Each row below holds a small network's activations on one record, seen along a few directions.
Each row is followed by the record's values for the fields LUD, ZADU, TOB, TIPEF, DUFUB, ZAM, SETIB.
Other fields move the rows too, some of them a lot.
In the rows, 500 means zero.
Random noise pushes rows far along 7 fixed directions. That doesn't count. These rows show it; they differ only by the noise:
561, 381, 493, 630, 393, 444, 479, 506, 555, 487, 434, 550, 417, 543, 422, 445, 392, 471, 454, 527, 589, 621, 329, 546, 559, 557, 535, 434, 511
507, 591, 282, 351, 472, 543, 237, 302, 509, 687, 601, 467, 556, 512, 645, 557, 452, 475, 457, 459, 534, 312, 511, 417, 341, 611, 359, 429, 473
468, 424, 671, 375, 441, 490, 570, 356, 484, 509, 557, 555, 422, 437, 406, 434, 494, 403, 653, 573, 481, 402, 503, 585, 639, 361, 575, 538, 568
514, 537, 625, 272, 577, 546, 607, 380, 352, 482, 588, 509, 577, 463, 372, 519, 550, 383, 611, 521, 435, 395, 632, 548, 518, 367, 463, 474, 407
514, 323, 439, 497, 433, 545, 411, 505, 654, 533, 442, 483, 380, 491, 560, 508, 367, 494, 401, 537, 496, 537, 278, 474, 464, 577, 661, 496, 630
450, 587, 400, 326, 553, 531, 483, 374, 357, 487, 568, 502, 528, 516, 545, 608, 547, 516, 523, 393, 386, 374, 745, 491, 445, 509, 424, 494, 442
483, 423, 291, 418, 411, 537, 354, 457, 414, 535, 580, 580, 425, 639, 501, 618, 408, 576, 543, 260, 396, 446, 566, 489, 501, 516, 575, 549, 470
492, 597, 454, 443, 493, 493, 444, 376, 581, 546, 510, 433, 539, 408, 695, 540, 375, 447, 431, 594, 513, 290, 505, 398, 383, 559, 464, 398, 643
528, 368, 125, 493, 453, 591, 298, 609, 476, 498, 490, 525, 430, 699, 578, 711, 330, 651, 351, 196, 365, 571, 464, 409, 360, 659, 636, 508, 465

360, 495, 471, 295, 648, 603, 480, 495, 456, 511, 517, 414, 421, 455, 603, 570, 721, 653, 518, 419, 300, 524, 647, 555, 451, 482, 463, 627, 431 : <LUD:sadog ZADU:pevi TOB:mul TIPEF:zaref DUFUB:roz ZAM:gat SETIB:taka>
475, 299, 666, 239, 661, 696, 490, 498, 593, 554, 491, 404, 530, 381, 390, 428, 610, 360, 403, 693, 478, 541, 288, 525, 441, 462, 640, 542, 517 : <LUD:sadog ZADU:dat TOB:mul TIPEF:vonu DUFUB:rovo ZAM:gat SETIB:veke>
453, 512, 176, 720, 342, 445, 315, 599, 586, 550, 480, 526, 443, 613, 729, 644, 273, 647, 424, 271, 465, 405, 475, 320, 441, 666, 621, 481, 706 : <LUD:sadog ZADU:futoz TOB:sidi TIPEF:zaref DUFUB:gaz ZAM:gat SETIB:taka>
510, 501, 518, 525, 686, 541, 615, 655, 451, 386, 378, 375, 493, 488, 467, 466, 700, 593, 344, 569, 454, 821, 540, 557, 404, 592, 356, 451, 337 : <LUD:sadog ZADU:pevi TOB:mul TIPEF:zaref DUFUB:roz ZAM:luro SETIB:taka>
468, 469, 478, 455, 449, 471, 408, 459, 688, 578, 461, 433, 471, 381, 676, 472, 473, 503, 431, 630, 543, 385, 381, 394, 428, 564, 577, 480, 710 : <LUD:lep ZADU:pevi TOB:mul TIPEF:zaref DUFUB:rovo ZAM:gat SETIB:tabe>
519, 381, 377, 265, 737, 640, 648, 625, 451, 368, 445, 408, 579, 555, 452, 699, 552, 549, 334, 401, 290, 691, 563, 501, 314, 576, 642, 593, 314 : <LUD:lep ZADU:dat TOB:sidi TIPEF:zaref DUFUB:sel ZAM:gat SETIB:veke>
511, 471, 435, 296, 634, 629, 563, 526, 532, 416, 481, 361, 522, 468, 565, 666, 524, 479, 466, 475, 345, 539, 527, 470, 408, 513, 602, 603, 406 : <LUD:sadog ZADU:dob TOB:sidi TIPEF:zaref DUFUB:gaz ZAM:vep SETIB:taka>
484, 426, 546, 444, 672, 560, 650, 665, 370, 420, 440, 461, 488, 539, 321, 511, 680, 522, 455, 478, 414, 725, 533, 569, 463, 456, 545, 509, 330 : <LUD:lep ZADU:futoz TOB:sidi TIPEF:zaref DUFUB:sel ZAM:gat SETIB:tabe>
521, 697, 430, 448, 481, 440, 613, 563, 248, 379, 626, 572, 590, 625, 458, 643, 410, 599, 682, 205, 377, 367, 878, 494, 559, 345, 476, 488, 392 : <LUD:lep ZADU:pevi TOB:mul TIPEF:zaref DUFUB:gaz ZAM:luro SETIB:tabe>
666, 634, 533, 750, 468, 370, 346, 498, 527, 663, 475, 481, 602, 533, 436, 260, 517, 382, 442, 706, 825, 651, 196, 534, 473, 574, 157, 215, 255 : <LUD:sadog ZADU:vipus TOB:sidi TIPEF:zaref DUFUB:rovo ZAM:luro SETIB:taka>
613, 665, 317, 747, 352, 354, 440, 525, 287, 447, 557, 672, 589, 750, 357, 514, 355, 608, 610, 218, 580, 501, 680, 491, 566, 553, 301, 385, 312 : <LUD:girul ZADU:pevi TOB:mul TIPEF:vonu DUFUB:rovo ZAM:luro SETIB:taka>
583, 507, 516, 497, 531, 460, 505, 394, 605, 546, 439, 455, 549, 430, 507, 473, 542, 406, 394, 670, 615, 543, 458, 527, 432, 631, 349, 452, 487 : <LUD:lep ZADU:vipus TOB:dolin TIPEF:vonu DUFUB:roz ZAM:vep SETIB:veke>
587, 354, 444, 621, 407, 478, 470, 566, 722, 531, 380, 445, 493, 483, 541, 474, 344, 477, 359, 608, 607, 624, 189, 453, 437, 638, 592, 405, 603 : <LUD:lep ZADU:pevi TOB:sidi TIPEF:zaref DUFUB:gaz ZAM:gat SETIB:tabe>
434, 538, 507, 752, 334, 393, 395, 480, 590, 568, 461, 541, 417, 482, 676, 362, 406, 545, 524, 550, 629, 472, 381, 510, 550, 510, 446, 481, 620 : <LUD:girul ZADU:dat TOB:sidi TIPEF:zaref DUFUB:sel ZAM:luro SETIB:taka>
502, 615, 608, 317, 466, 478, 541, 350, 375, 573, 710, 551, 705, 479, 403, 512, 445, 340, 722, 508, 508, 216, 658, 479, 565, 296, 481, 474, 482 : <LUD:lep ZADU:dat TOB:sidi TIPEF:zaref DUFUB:gaz ZAM:gat SETIB:veke>
456, 482, 489, 794, 312, 362, 394, 501, 731, 559, 399, 501, 343, 439, 674, 328, 429, 612, 447, 616, 617, 539, 338, 513, 554, 601, 465, 457, 690 : <LUD:girul ZADU:pevi TOB:mul TIPEF:zaref DUFUB:gaz ZAM:gat SETIB:taka>
526, 411, 393, 459, 479, 561, 525, 596, 485, 452, 487, 528, 485, 541, 465, 586, 433, 563, 466, 371, 421, 545, 478, 471, 523, 498, 659, 530, 496 : <LUD:lep ZADU:vipus TOB:sidi TIPEF:zaref DUFUB:gaz ZAM:gat SETIB:tabe>
385, 579, 574, 599, 506, 429, 715, 558, 480, 308, 427, 503, 413, 449, 625, 608, 497, 623, 548, 454, 311, 474, 790, 464, 567, 457, 594, 564, 671 : <LUD:girul ZADU:futoz TOB:mul TIPEF:zaref DUFUB:gaz ZAM:vep SETIB:taka>
480, 656, 495, 635, 573, 379, 598, 522, 641, 375, 318, 336, 377, 461, 757, 503, 460, 576, 431, 623, 469, 670, 530, 596, 471, 607, 409, 522, 421 : <LUD:sadog ZADU:dob TOB:sidi TIPEF:zaref DUFUB:rovo ZAM:luro SETIB:taka>
595, 607, 584, 648, 386, 312, 528, 365, 474, 548, 560, 587, 596, 510, 384, 408, 407, 416, 595, 557, 732, 475, 481, 568, 604, 471, 359, 424, 379 : <LUD:lep ZADU:dat TOB:mul TIPEF:zaref DUFUB:sel ZAM:gat SETIB:veke>
576, 662, 336, 358, 512, 568, 343, 548, 314, 622, 700, 544, 693, 645, 503, 650, 396, 587, 645, 224, 399, 294, 628, 376, 391, 396, 428, 457, 325 : <LUD:girul ZADU:pevi TOB:mul TIPEF:zaref DUFUB:gaz ZAM:gat SETIB:taka>
512, 579, 572, 629, 527, 467, 495, 414, 475, 523, 423, 517, 584, 425, 348, 321, 712, 416, 415, 677, 693, 638, 502, 528, 480, 635, 218, 357, 442 : <LUD:girul ZADU:futoz TOB:mul TIPEF:vonu DUFUB:gaz ZAM:luro SETIB:taka>
522, 440, 388, 522, 618, 549, 425, 495, 518, 562, 384, 454, 509, 474, 452, 434, 729, 488, 273, 609, 566, 674, 451, 531, 398, 718, 328, 479, 378 : <LUD:girul ZADU:vipus TOB:mul TIPEF:vonu DUFUB:roz ZAM:gat SETIB:veke>
481, 561, 468, 653, 480, 409, 579, 540, 615, 433, 361, 398, 435, 487, 693, 486, 438, 593, 388, 574, 548, 582, 493, 514, 443, 611, 412, 433, 542 : <LUD:lep ZADU:pevi TOB:sidi TIPEF:zaref DUFUB:sel ZAM:luro SETIB:tabe>
437, 514, 578, 535, 596, 454, 550, 488, 412, 466, 458, 481, 430, 442, 469, 417, 751, 581, 485, 594, 489, 687, 561, 596, 547, 543, 351, 510, 419 : <LUD:sadog ZADU:vipus TOB:mul TIPEF:zaref DUFUB:sel ZAM:gat SETIB:taka>
581, 405, 184, 313, 484, 672, 289, 573, 445, 631, 584, 510, 577, 688, 469, 708, 411, 538, 430, 194, 446, 515, 409, 382, 291, 553, 600, 538, 325 : <LUD:lep ZADU:futoz TOB:sidi TIPEF:zaref DUFUB:sel ZAM:vep SETIB:tabe>
641, 584, 512, 707, 424, 421, 520, 577, 402, 478, 556, 608, 776, 573, 345, 514, 234, 392, 464, 480, 682, 392, 424, 372, 479, 466, 418, 261, 496 : <LUD:lep ZADU:dat TOB:mul TIPEF:vonu DUFUB:roz ZAM:gat SETIB:veke>
440, 514, 420, 540, 460, 457, 396, 368, 595, 567, 449, 468, 451, 442, 618, 481, 571, 534, 393, 559, 584, 458, 484, 480, 434, 705, 353, 488, 559 : <LUD:sadog ZADU:pevi TOB:mul TIPEF:vonu DUFUB:sel ZAM:vep SETIB:taka>
485, 347, 452, 519, 479, 508, 682, 574, 572, 259, 384, 519, 421, 477, 454, 569, 512, 514, 315, 433, 400, 581, 591, 476, 530, 693, 693, 569, 631 : <LUD:sadog ZADU:pevi TOB:mul TIPEF:vonu DUFUB:gaz ZAM:luro SETIB:taka>
566, 299, 414, 531, 288, 553, 153, 498, 529, 722, 579, 683, 417, 616, 395, 388, 457, 489, 608, 378, 592, 490, 209, 486, 564, 459, 580, 569, 534 : <LUD:girul ZADU:vipus TOB:dolin TIPEF:vonu DUFUB:rovo ZAM:luro SETIB:taka>
453, 556, 495, 556, 594, 475, 545, 526, 422, 419, 432, 463, 472, 522, 543, 496, 640, 537, 526, 470, 470, 616, 587, 548, 535, 492, 397, 501, 378 : <LUD:sadog ZADU:dob TOB:sidi TIPEF:zaref DUFUB:rovo ZAM:luro SETIB:taka>
371, 331, 463, 273, 573, 616, 547, 331, 644, 422, 483, 431, 452, 368, 597, 598, 658, 467, 293, 604, 380, 416, 623, 441, 375, 716, 673, 649, 682 : <LUD:sadog ZADU:dat TOB:mul TIPEF:vonu DUFUB:sel ZAM:vep SETIB:veke>
324, 401, 653, 371, 537, 561, 541, 494, 505, 506, 537, 528, 380, 401, 475, 459, 648, 478, 628, 540, 382, 393, 566, 550, 618, 394, 637, 608, 673 : <LUD:sadog ZADU:futoz TOB:mul TIPEF:vonu DUFUB:gaz ZAM:gat SETIB:taka>
561, 505, 521, 531, 680, 518, 624, 586, 625, 422, 335, 344, 610, 427, 575, 489, 492, 449, 261, 691, 551, 647, 406, 458, 365, 658, 525, 392, 483 : <LUD:lep ZADU:dat TOB:sidi TIPEF:zaref DUFUB:rovo ZAM:gat SETIB:veke>
467, 415, 676, 352, 356, 470, 660, 414, 482, 442, 605, 598, 435, 460, 413, 532, 376, 427, 739, 467, 451, 246, 600, 542, 681, 309, 717, 617, 637 : <LUD:lep ZADU:pevi TOB:mul TIPEF:vonu DUFUB:sel ZAM:vep SETIB:tabe>
525, 489, 577, 348, 521, 601, 450, 354, 640, 653, 493, 379, 527, 355, 597, 438, 530, 375, 530, 695, 506, 416, 353, 505, 437, 476, 504, 551, 550 : <LUD:girul ZADU:vipus TOB:sidi TIPEF:zaref DUFUB:gaz ZAM:vep SETIB:taka>
533, 467, 620, 523, 467, 442, 484, 389, 584, 590, 486, 504, 494, 467, 447, 349, 548, 383, 570, 642, 668, 520, 351, 578, 592, 431, 435, 467, 436 : <LUD:lep ZADU:dob TOB:sidi TIPEF:zaref DUFUB:rovo ZAM:luro SETIB:veke>
517, 376, 519, 343, 318, 553, 265, 314, 626, 728, 661, 551, 441, 464, 463, 427, 383, 374, 703, 523, 599, 270, 248, 517, 554, 399, 607, 641, 555 : <LUD:girul ZADU:dob TOB:mul TIPEF:vonu DUFUB:sel ZAM:gat SETIB:taka>
387, 543, 560, 416, 483, 464, 535, 380, 404, 466, 590, 586, 528, 469, 435, 506, 604, 471, 646, 482, 459, 340, 727, 549, 612, 394, 446, 536, 566 : <LUD:lep ZADU:dob TOB:mul TIPEF:vonu DUFUB:gaz ZAM:gat SETIB:veke>
533, 756, 489, 580, 403, 386, 449, 390, 480, 617, 603, 524, 648, 486, 588, 518, 315, 460, 609, 506, 648, 225, 516, 402, 466, 441, 377, 362, 552 : <LUD:lep ZADU:futoz TOB:sidi TIPEF:zaref DUFUB:sel ZAM:gat SETIB:tabe>
532, 454, 253, 344, 565, 626, 297, 464, 600, 586, 433, 400, 484, 542, 640, 612, 530, 543, 285, 462, 463, 524, 447, 461, 302, 708, 503, 555, 431 : <LUD:lep ZADU:vipus TOB:mul TIPEF:vonu DUFUB:rovo ZAM:luro SETIB:veke>
520, 476, 491, 531, 595, 489, 494, 477, 559, 500, 398, 400, 473, 441, 516, 441, 634, 493, 431, 594, 523, 660, 448, 545, 450, 583, 432, 517, 366 : <LUD:girul ZADU:dob TOB:mul TIPEF:zaref DUFUB:rovo ZAM:gat SETIB:taka>
514, 436, 528, 592, 508, 507, 582, 601, 514, 407, 445, 471, 461, 491, 512, 476, 451, 541, 470, 512, 459, 631, 497, 484, 510, 498, 588, 539, 540 : <LUD:girul ZADU:dat TOB:mul TIPEF:zaref DUFUB:roz ZAM:luro SETIB:taka>
508, 525, 601, 575, 659, 476, 722, 564, 468, 308, 374, 486, 579, 452, 401, 503, 620, 496, 404, 609, 537, 653, 593, 568, 498, 559, 405, 421, 435 : <LUD:lep ZADU:dob TOB:mul TIPEF:vonu DUFUB:roz ZAM:gat SETIB:veke>

Which values does each new row have?
531, 306, 344, 460, 502, 619, 214, 494, 586, 702, 437, 463, 416, 539, 487, 382, 685, 513, 345, 546, 571, 765, 179, 532, 376, 669, 443, 495, 341 : <LUD:girul ZADU:vipus TOB:sidi TIPEF:zaref DUFUB:rovo ZAM:luro SETIB:taka>
476, 536, 709, 676, 472, 418, 722, 645, 382, 306, 453, 574, 471, 489, 494, 505, 420, 565, 588, 470, 434, 517, 601, 517, 645, 306, 598, 408, 646 : <LUD:lep ZADU:vipus TOB:mul TIPEF:zaref DUFUB:rovo ZAM:luro SETIB:tabe>
536, 443, 614, 631, 355, 433, 423, 402, 614, 608, 476, 575, 473, 464, 381, 349, 437, 397, 565, 637, 670, 474, 271, 492, 575, 503, 493, 459, 596 : <LUD:girul ZADU:futoz TOB:mul TIPEF:vonu DUFUB:rovo ZAM:gat SETIB:taka>
381, 584, 565, 410, 534, 497, 637, 369, 404, 383, 546, 526, 566, 431, 538, 606, 538, 483, 540, 500, 411, 302, 837, 470, 547, 469, 504, 527, 608 : <LUD:lep ZADU:dat TOB:mul TIPEF:vonu DUFUB:gaz ZAM:vep SETIB:veke>
386, 259, 414, 517, 430, 529, 511, 653, 417, 322, 487, 647, 260, 658, 394, 618, 480, 697, 617, 212, 253, 603, 584, 547, 699, 429, 809, 745, 541 : <LUD:sadog ZADU:dob TOB:mul TIPEF:vonu DUFUB:rovo ZAM:gat SETIB:taka>
514, 560, 379, 362, 621, 607, 443, 479, 454, 506, 574, 477, 619, 563, 517, 591, 588, 510, 410, 399, 440, 490, 553, 450, 384, 540, 427, 485, 380 : <LUD:sadog ZADU:dob TOB:sidi TIPEF:zaref DUFUB:gaz ZAM:luro SETIB:veke>
532, 483, 397, 559, 430, 438, 476, 530, 491, 469, 513, 556, 554, 546, 485, 557, 403, 511, 457, 415, 535, 521, 516, 452, 531, 550, 557, 499, 524 : <LUD:lep ZADU:dat TOB:mul TIPEF:zaref DUFUB:gaz ZAM:gat SETIB:veke>
549, 610, 311, 477, 491, 455, 414, 449, 400, 455, 570, 531, 584, 624, 495, 655, 442, 508, 569, 319, 473, 439, 659, 480, 458, 568, 398, 494, 324 : <LUD:sadog ZADU:dob TOB:mul TIPEF:vonu DUFUB:rovo ZAM:vep SETIB:taka>
435, 439, 466, 317, 490, 580, 443, 477, 540, 589, 581, 489, 470, 490, 596, 564, 455, 578, 596, 439, 401, 356, 455, 465, 475, 430, 632, 580, 603 : <LUD:lep ZADU:pevi TOB:sidi TIPEF:zaref DUFUB:sel ZAM:gat SETIB:tabe>
545, 518, 367, 304, 593, 595, 452, 518, 456, 526, 564, 409, 534, 510, 537, 579, 514, 500, 476, 446, 419, 521, 470, 483, 374, 537, 513, 537, 388 : <LUD:sadog ZADU:vipus TOB:sidi TIPEF:zaref DUFUB:sel ZAM:luro SETIB:taka>
598, 685, 411, 609, 471, 478, 325, 541, 406, 654, 598, 534, 679, 635, 490, 499, 416, 487, 533, 446, 648, 471, 394, 393, 362, 495, 264, 314, 334 : <LUD:sadog ZADU:futoz TOB:sidi TIPEF:zaref DUFUB:sel ZAM:luro SETIB:taka>
572, 409, 577, 416, 484, 584, 563, 589, 459, 523, 535, 505, 631, 520, 356, 521, 411, 441, 563, 458, 495, 445, 398, 445, 514, 359, 607, 438, 488 : <LUD:lep ZADU:pevi TOB:sidi TIPEF:zaref DUFUB:gaz ZAM:gat SETIB:tabe>
571, 402, 617, 369, 600, 581, 760, 557, 391, 357, 477, 496, 594, 477, 312, 557, 578, 404, 491, 524, 410, 589, 578, 509, 490, 408, 605, 457, 383 : <LUD:lep ZADU:vipus TOB:sidi TIPEF:zaref DUFUB:gaz ZAM:vep SETIB:tabe>
484, 721, 304, 506, 558, 488, 310, 406, 372, 586, 525, 545, 632, 583, 612, 538, 642, 589, 427, 426, 540, 405, 713, 438, 360, 624, 182, 385, 391 : <LUD:lep ZADU:vipus TOB:mul TIPEF:vonu DUFUB:rovo ZAM:luro SETIB:veke>
606, 641, 321, 730, 434, 348, 657, 617, 364, 214, 424, 571, 636, 650, 498, 700, 264, 536, 415, 304, 465, 508, 788, 388, 452, 660, 500, 421, 409 : <LUD:girul ZADU:dat TOB:mul TIPEF:vonu DUFUB:rovo ZAM:vep SETIB:taka>
536, 494, 482, 184, 661, 611, 661, 383, 585, 433, 562, 372, 648, 424, 583, 672, 466, 368, 387, 556, 367, 375, 574, 403, 309, 589, 644, 564, 530 : <LUD:sadog ZADU:dat TOB:sidi TIPEF:zaref DUFUB:sel ZAM:luro SETIB:veke>
525, 366, 443, 423, 561, 585, 473, 532, 500, 513, 478, 496, 445, 497, 386, 471, 595, 474, 427, 533, 498, 632, 449, 515, 487, 576, 545, 488, 450 : <LUD:lep ZADU:vipus TOB:mul TIPEF:vonu DUFUB:gaz ZAM:luro SETIB:tabe>
626, 584, 553, 402, 578, 600, 628, 715, 300, 460, 615, 488, 811, 577, 372, 645, 279, 429, 573, 341, 388, 306, 498, 325, 409, 270, 572, 346, 440 : <LUD:sadog ZADU:pevi TOB:sidi TIPEF:zaref DUFUB:gaz ZAM:gat SETIB:taka>
495, 332, 772, 501, 506, 444, 741, 422, 547, 365, 429, 563, 368, 415, 290, 380, 691, 399, 494, 659, 505, 656, 529, 690, 700, 488, 544, 610, 549 : <LUD:sadog ZADU:vipus TOB:dolin TIPEF:vonu DUFUB:roz ZAM:luro SETIB:veke>
573, 438, 436, 407, 535, 554, 452, 421, 592, 564, 442, 423, 483, 461, 439, 482, 644, 440, 378, 610, 585, 719, 387, 605, 439, 665, 444, 491, 285 : <LUD:lep ZADU:vipus TOB:sidi TIPEF:zaref DUFUB:gaz ZAM:vep SETIB:tabe>
492, 557, 667, 508, 563, 417, 555, 435, 408, 526, 499, 482, 462, 466, 367, 328, 668, 446, 673, 570, 549, 630, 521, 696, 653, 360, 331, 537, 279 : <LUD:sadog ZADU:dob TOB:mul TIPEF:zaref DUFUB:rovo ZAM:gat SETIB:taka>
525, 199, 463, 563, 320, 547, 398, 524, 672, 558, 517, 541, 358, 598, 450, 460, 348, 488, 448, 453, 556, 595, 184, 506, 588, 554, 785, 625, 617 : <LUD:sadog ZADU:dat TOB:sidi TIPEF:zaref DUFUB:sel ZAM:luro SETIB:veke>
